Each row below is a small network's average activation on inputs in which a field has the value named, seen along a few directions.
Related values have similar rows: they may be neighbours, one step apart, or belong to one group.
In the rows, 500 means zero.
Random noise pushes rows far along 6 fixed directions. That doesn't count. These rows show it; they differ only by the noise:
[492 443 270 419 503 522 582 714 759 370 338 531 216 459 706 466 601 255
 439 514 504 485]
[490 441 418 524 563 481 582 467 481 541 558 476 530 545 465 544 450 527
 507 544 417 423]
[712 363 560 565 374 496 403 578 607 606 479 534 707 770 702 569 504 542
 638 437 612 387]
[544 483 433 473 480 522 639 526 501 408 431 497 520 599 361 510 524 426
 595 411 372 480]
[400 445 472 592 634 437 453 439 530 477 590 453 443 483 560 579 437 629
 371 594 572 395]
[446 538 550 628 336 578 337 419 236 700 613 402 610 394 769 638 443 659
 396 644 672 508]
[399 560 483 536 618 449 575 405 465 474 619 584 590 505 405 499 384 600
 428 495 305 406]
[377 586 533 589 466 518 397 448 402 490 566 498 505 397 655 564 448 615
 341 556 570 480]


Field NEGI:
refe: [579 478 382 516 435 596 615 628 460 427 344 408 326 392 551 499 611 296
 554 493 542 597]
lirig: [593 423 473 444 290 585 329 572 370 552 338 326 296 331 646 581 633 385
 504 629 759 655]
mir: [283 698 598 579 447 556 361 484 390 382 551 593 472 300 681 511 496 599
 258 613 576 528]
rak: [447 670 408 394 384 597 572 528 242 568 435 411 452 217 361 418 573 409
 534 457 353 654]
sav: [420 626 578 457 278 635 529 433 253 589 380 375 435 333 497 539 565 383
 541 564 615 733]
zete: [585 480 441 404 479 466 530 518 499 648 504 523 586 472 428 382 484 401
 538 566 319 536]
nofe: [484 357 536 514 592 457 684 282 380 702 686 381 618 557 209 564 351 635
 605 623 440 504]
ked: [615 531 521 397 274 597 431 531 359 651 453 516 483 390 646 477 614 437
 558 482 491 544]
naso: [462 573 562 539 633 441 594 426 520 179 413 516 535 653 151 512 485 592
 534 282 354 471]
ral: [505 456 439 430 623 523 554 537 475 600 592 447 452 476 488 481 529 448
 542 563 571 544]
lunil: [454 415 469 474 613 569 554 442 414 571 599 422 448 488 366 532 547 473
 535 538 521 579]
numo: [345 594 400 444 594 405 378 633 743 369 463 533 276 301 601 353 512 405
 266 507 558 504]
muza: [616 537 372 372 368 542 590 648 714 748 471 699 468 509 841 334 474 264
 579 576 409 579]
The values of NEGI form 4 separate groups.
Question: Which other values are in the same group as sav? Give them in the order they are listed.
Answer: nofe, muza
Question: Which other values are in the same group as lunil? Give them in the order they are listed.
Answer: ral
Question: Which other values are in the same group as zete? Give them in the order they are listed.
Answer: lirig, rak, ked, numo

Field FAZU:
refu: [343 686 324 473 550 514 798 432 424 538 490 497 530 449 542 483 428 421
 471 550 317 482]
vosi: [567 518 294 250 335 690 712 491 246 846 554 428 426 311 444 432 593 314
 728 617 325 663]
keba: [389 395 397 485 789 385 564 328 437 877 828 521 457 335 385 518 396 532
 530 723 392 423]
tomap: [303 722 405 364 615 387 747 661 817 247 458 729 329 480 370 210 492 296
 449 300 278 557]
dorig: [543 336 498 429 534 460 601 486 697 467 445 485 549 800 381 555 408 438
 585 413 488 524]
lovor: [483 387 592 554 522 387 422 278 378 518 556 248 514 555 129 531 501 745
 566 551 606 386]
vedun: [663 498 356 510 554 540 606 617 481 437 492 560 580 639 454 489 521 390
 593 329 292 413]
kamep: [604 342 450 456 680 392 409 699 823 496 548 570 583 663 546 409 580 466
 534 377 574 339]
pemid: [410 648 462 594 555 402 577 245 269 518 618 539 570 398 294 539 334 676
 379 505 205 346]
pipur: [192 595 436 634 655 457 648 465 511 513 681 518 454 350 592 584 325 653
 332 622 407 435]
zosa: [639 482 678 561 361 423 415 308 253 765 596 286 802 516 300 513 445 705
 605 481 515 476]
sisip: [431 589 665 517 752 506 631 227 352 226 555 542 495 411  39 485 455 613
 491 520 414 597]
lona: [770 195 356 493 575 544 528 779 805 463 393 529 438 716 593 455 670 215
 570 574 589 441]
gizu: [342 374 390 566 872 424 537 419 573 468 546 376 108 302 539 683 504 593
 363 719 659 416]
kitol: [311 703 515 643 555 560 404 513 402 257 583 612 565 325 473 570 494 633
 295 388 395 489]
piliz: [539 500 553 468 543 522 468 391 287 703 803 478 842 599 289 440 448 708
 551 466 361 392]
sigum: [555 650 587 529 404 433 374 588 655 418 386 700 566 455 686 341 468 401
 425 609 423 468]
mub: [481 418 712 683 736 386 526 369 624 510 737 585 686 702 448 460 233 746
 405 621 550 365]
rede: [447 665 598 346 528 518 481 329 324 645 572 735 722 422 494 487 325 587
 491 472 214 651]
beki: [471 494 273 445 375 605 673 584 512 755 555 406 337 435 635 382 515 358
 519 623 504 600]
fas: [387 557 400 539 566 438 718 388 399 235 392 429 343 370 116 462 496 501
 483 411 160 496]
duka: [515 464 576 404 543 304 344 523 758 637 520 791 668 616 716 418 233 571
 366 531 291 303]
tilu: [298 477 224 313 593 569 569 553 389 523 521 488 330 316 531 493 520 231
 318 636 255 608]
refez: [433 603 480 462 248 697 432 625 343 475 321 535 242 193 921 603 691 390
 441 542 690 699]
Each value of FAZU is a pair of two hidden parts, and every pair occurs once (4 first parts, 6 second parts).
Question: Changing only the second part turns refu into tomap. vedun has the same second part as refu; what does that change turn vedun into?
Answer: kamep
Question: Changing only the second part turns rede into refez. dorig has the same second part as rede; what does that change turn dorig into?
Answer: pipur
Question: Changing only the second part turns pemid into sigum. gizu has the same second part as pemid; what does that change turn gizu into?
Answer: sisip
Question: Changing only the second part turns piliz into kitol. lovor has the same second part as piliz; what does that change turn lovor into?
Answer: fas
